These are the activations of a small neural network, seen along a few directions. Each row is one input.
Each table varies a few parts of the input and shows all the possible inputs, shuffled.
Descriptions start from the smaller parts, as in this example, which fits no table here: values(3) and (point or line(11) or (line(4) and ring(5))).
Shared parts are said once, and a part with two or three values counts as separate values.

Other details of the inputs vary at random and push rows far along two fixed directions, the same in every table; ignore that.

Rows:
x1: [ -8  -3  22 -14 -32  32  -1   9 -33   3  -3  35 -14  15  29 -38  40]
x2: [-16  14  18  11 -15  47  18   5 -38 -10  -7  12 -16  10  21 -32  38]
x3: [ 11  35 -41 -49  46 -21   5  26 -30  11 -14  20  23 -12   6 -39  18]
x4: [  9   2  36  -2  -6  46   8   0  -7 -30  -2   1 -12   2   6 -16  63]
x5: [ 27  47   6 -15  34 -13 -15   1 -22  27 -28  -9  24 -24  -6 -31  38]
x6: [-18  -1  15  -1 -16  43  10  13 -35  -1   1  28  -5  31  20 -47  30]
x7: [ 11  -4 -31 -12  29 -42  -7   8  16   8  -8   9   3 -10 -20   9 -59]
x8: [ 12   7  29  18 -25  29 -15   4 -15  26 -28  17 -18  -3  -1 -24  31]
x9: [  6  -4  11  -6 -16  -3 -12   2  -1  30  -8  15  -2   7  -2  -9   6]
x10: [ -8   5  19   9 -29  29 -13   1 -16  27  -3  11   5  28  17 -32  50]
x11: [  8   0 -40 -26  36 -56   1   8  20  13   0   3  14 -13 -19  17 -58]
x12: [ 32  38   8 -11  41 -17 -33   2 -18  20 -24 -10  28 -18 -11 -39  17]
x13: [ -5  11  11  12 -13   9 -14  -9  -7  12   4 -15   9   8  13 -10  30]
x14: [-27 -39  30  24 -57  18  10 -22   2 -32  26   1 -29   8  24  33 -21]
x15: [-20 -49  10  31 -34  33  29 -12  39 -44  31 -15 -32  19 -11  58 -16]
x16: [-15   5  -7  11 -10  21   2   8  -9  20   0   8   5  29   7 -23  21]
x17: [ -8 -42  11  29 -31   3   7 -24  59 -33  28 -29 -20   6 -10  72 -16]
x18: [-24 -41   3  18 -59  -1  -2 -11  24   6  22   9 -23  22  15  37 -22]
x19: [  7   0 -27 -41  28 -52 -11   1   0  -8  16   0  34 -13   6   5 -27]
x20: [ -7 -48  26  30 -43  -2 -20 -17  26   4  15   5 -13  23  -9  26 -50]
x21: [ 25  36 -19 -37  70  -4  17  16  -5 -36 -10  -8  18 -25 -11 -21  32]
x22: [  5   1 -24 -30  30 -56 -11  -9   5 -20  22 -22  31 -24   5  22 -36]
x23: [  7  29 -35 -51  46 -23   8  24 -30  -4 -11  25  17 -14  12 -40   3]
x24: [ 23  -4 -21 -25  27 -61 -23   0  20   8  -6   5  13 -23 -15  15 -56]
x25: [ -4   2 -42 -34  33 -45  19  10   2 -29   8   7   6 -32   7  18 -50]
x26: [ -3   7   8  -8 -24  20   2   7 -25   7  -7  17  -8  -6  20 -16  42]
x27: [ 20   7  45  18  -9  49  -3  -4   9   8 -17 -10  -9   9 -19 -11  68]
x28: [ -6  -2  12 -13 -32  25  -4   9 -27  14  -2  27  -8  15  22 -27  42]
x29: [-37 -40  -9  39 -56  13  22  -8  28  -5  20   1 -36  16   8  52 -35]
x30: [ 22   0 -23 -34  45 -44   3  -6  32 -41  15 -27  21 -34 -15  41 -14]
x31: [-25 -39   0  26 -57  -6   5 -15  31  -4  22  -2 -26   2  13  57 -30]
x32: [-17   2   6  11 -12  31   8   2 -23  -2   8  -3  -1  19  11 -18  21]
x33: [ 53  40   6 -20  64 -10 -19   6   8  -1 -33 -17  22 -32 -32 -21  39]
x34: [-12  11 -12   3 -14  22   6  15 -14  26 -10  19  -9  22  11 -25  31]
x35: [  3   0  36  10 -26  30 -17   0 -15  36 -10  14   4  27   1 -36  38]
x36: [ 28  44   4 -22  44 -21 -24   2 -19  27 -19 -14  37 -18  -8 -38  29]
x37: [  3   6  15  27   3  21 -11   0  -8  13 -12  -6  -3  13 -14 -21  -2]
x38: [ -1  19 -47  -8  39 -51   8  -5  16  -9   6 -25  17 -26  -4  32 -40]
x39: [  3   4  18  20  -5  34 -11  10 -17  28 -20  18  -3  28 -11 -43  15]
x40: [ -2   2 -41 -33  37 -41   4   9  -2  -9  14   2  29  -4  -1   1 -35]
x41: [-12  17   5  10 -11  37  15   5 -32   1  -7   3  -8   7  13 -22  40]
x42: [ -6   0  18  -8  -7   6  -6  -6 -20 -18  12  -1   6   1  21 -16  10]
x43: [ -6   4  21  -8 -28  30   6   7 -31  -4  -7  25 -16  -4  28 -26  40]
x44: [  5  18 -22  -9  19 -43  -7 -11  10  -3   3 -22  17 -26   6  24 -12]
x45: [  4  12   3  19   8  40  16   3  15  -8  -7 -16  -9  11 -12   1  52]
x46: [-23 -36  13  20 -48   2   7 -22  10 -23  28  -9 -19   3  15  47 -26]
x47: [ -4  13 -43  -9  39 -48   0  -4  17  -7  14 -29  26 -13  -5  21 -41]
x48: [ 15   8 -32  -8  37 -43  -1   8  15   3 -15   0   4 -30 -21  15 -53]
x49: [  5  41 -12 -29  46   0   3  14 -40  -9  -8   1  24  -9  12 -52  26]
x50: [-24 -51   5  29 -35  -4   6 -12  34   4  25   0 -12  32 -14  39 -66]
x51: [  5   2 -34 -12  28 -46   9   5  21   7  -3  -5   6 -26 -18  28 -52]
x52: [  4  13  16  31  -3  28  -2   0 -13  14 -23  -1 -14   4 -11 -18   9]
x53: [ -6 -43  18  39 -20  22  20 -15  54 -21  16 -23 -27  16 -32  58 -28]
x54: [ 21   7  -4   0  23 -42 -19 -12  13  -2  -9 -16  10 -30 -15  20 -39]
x55: [-35 -44  -4  24 -54  19  26  -3  11 -16  23  10 -35  13  12  42 -32]
x56: [ -2  13  10  21  -2  18   7  -2  -8  18 -14  -7  -6   4  -9  -7   9]
x57: [  2  -8 -15 -39  21 -45  -8  -2  -1 -22  20   7  24 -11  13   2 -37]
x58: [  8  10  22   6 -20  18  -6   3 -11  31 -20  12  -8  -5   1 -16  34]
x59: [  1 -44  20  46 -18  24  11 -14  52 -27   9 -19 -33  13 -35  53 -37]
x60: [ -5  12  24  25  -8  38  -1   1 -17  27 -11  -5  -1  23  -7 -31  29]
Description of these inputs: values(2) and line(5) and (point or ring(5)).
Changing only the values(2) part turns x56 into x5. The same change can be made to x51. Which row results?
> x58
Changing only the values(2) part turns x22 into x32. The same change can be made to x35. Which row results?
> x50
Start at x46 and move only the ring(5) part, one step at a time. The first step leads to x22. Which rows follow, in order?
> x19, x28, x26
Which other rows does x55 become when the values(2) part takes its other values? List them by row number.
> x26
Which other rows does x49 become when the line(5) part takes its other values? List them by row number.
> x32, x37, x47, x60
Which other rows agree with x39 in the values(2) part and the line(5) part? List them by row number.
> x7, x37, x48, x52, x59

Rows:
x61: [ 12  46 -18 -26  36  -5   0  17 -35   7 -24  10  15 -23  13 -43  36]
x62: [ 12  29  12   6  15  17 -11   5 -13  27 -21  -3  12   7  -7 -36  39]
x63: [ -6  -6  -1  -8   6  -5   2  -3  -7 -18  15  -6   9   0   6   0 -12]
x64: [ 20  44  10 -10  18  32   3  19 -31  24 -38  13  -2 -11  -2 -49  74]
x65: [ 18  -2  -8 -22  30 -23   1   3  14 -14  -3  -1   6 -18 -15  11 -18]
x66: [  3  -3 -18 -25  25 -32   1   2   3 -26  11   2  10 -16   4   6 -35]
x67: [ -5 -10  44   7 -53  45 -12  -5 -20  12   0  18 -13  23  23 -25  61]
x68: [ 12  12 -14  -9  23 -28  -2  -2   7 -11  -7  -8   3 -28  -5  15 -19]
x69: [  7  -4  11   0   8  -3  -5  -8   4 -16   7 -13   7  -5  -7   7  -7]
x70: [-12 -30  21  39 -45  34   0  -6  19  12   3   2 -25  29 -10  15  -4]
x71: [  5  -6 -22 -30  25 -30   9   7   8 -19   9   7   8 -13  -4  11 -31]
x72: [  7  11 -18  -3  26 -30   2  -6  21  -7   3 -24  12 -19 -10  25 -16]
x73: [ -3   2 -22 -11  21 -37  -5  -3  -2   0   9  -8  20  -8  -2   5 -42]
x74: [ 26  49   1 -35  24 -10 -28  15 -39  42 -30  15  31 -13  13 -62  63]
x75: [ -5 -28  14  20 -27  10   2  -4  17   8   0   7 -22  11 -12  19 -26]
x76: [ -5  -4 -19   0   3  -8   0   5   5  11   3   5   3  11  -4   2 -16]
x77: [  0   3 -32 -21  20 -32  15   7   7  -9   2   3   3 -21   0  19 -28]
x78: [ -4  -1  15  21 -16  16   2  -9  -2  -3   1 -13 -10  -1   0  11   9]
x79: [-26 -31  23  25 -41  35  10 -10   8 -14  23  -2 -18  34  10  11   3]
x80: [ 10  12   4   3  14  -8 -12  -3  -6  12  -7  -9  12  -5  -9 -10  -6]
x81: [  2  40   6  -3  14  28  -6  14 -36  33 -22   9  15  18   6 -61  59]
x82: [ -3  14 -30 -13  26 -29   8  -2   7  -6   8 -15  15 -12   3  13 -13]
x83: [-23 -14   4  19 -30  14  11  -9  -4  -9  15  -7 -12   8  13  17  -8]
x84: [ 16   0 -14 -15  32 -21  -3   2  20 -13   1 -10  13 -12 -17  13 -10]
x85: [ -7 -16   4  26 -25  18   8  -5  20  -2   3  -7 -20   6  -7  27   4]
x86: [-16 -31   1  10 -24  15  10  -2  15 -17  20   3 -14  22   1  20 -12]
x87: [  0  -1  -3 -12 -16 -22  -9  -7   4   5   7   0   4 -15  16  17   5]
x88: [-27 -26   4  30 -48  36  17  -3   9  -2  12   4 -29  25   9  22   7]
x89: [ 16  -2  -5 -17  27 -29  -6  -4  12 -24   2  -6   7 -20  -9  13 -30]
x90: [  5  13  36  16  -9  53  -2   1 -15   8 -12   1  -2  20   1 -36  66]
x91: [ 13   2 -11  -7  22 -35 -12  -2  10   0  -6  -3   7 -17 -12   9 -41]
x92: [-25 -31  20  31 -51  28   2  -5  -4   3   8  17 -27  26  12   2 -19]
x93: [-18 -29   2  14 -31   7   9   0   7   6   8  17 -19  18   0  13 -31]
Changing only one part turns x80 into x78. The same change can be made to x73. Which row results?
> x83
Describe the family of inputs behind these rows.
> values(3) and (point or (values(2) and ring(5)))
Which other rows does x90 become when the values(3) part takes its other values? List them by row number.
> x62, x72
Which other rows agree with x90 in the values(3) part? List them by row number.
> x63, x65, x66, x67, x69, x71, x79, x84, x86, x89
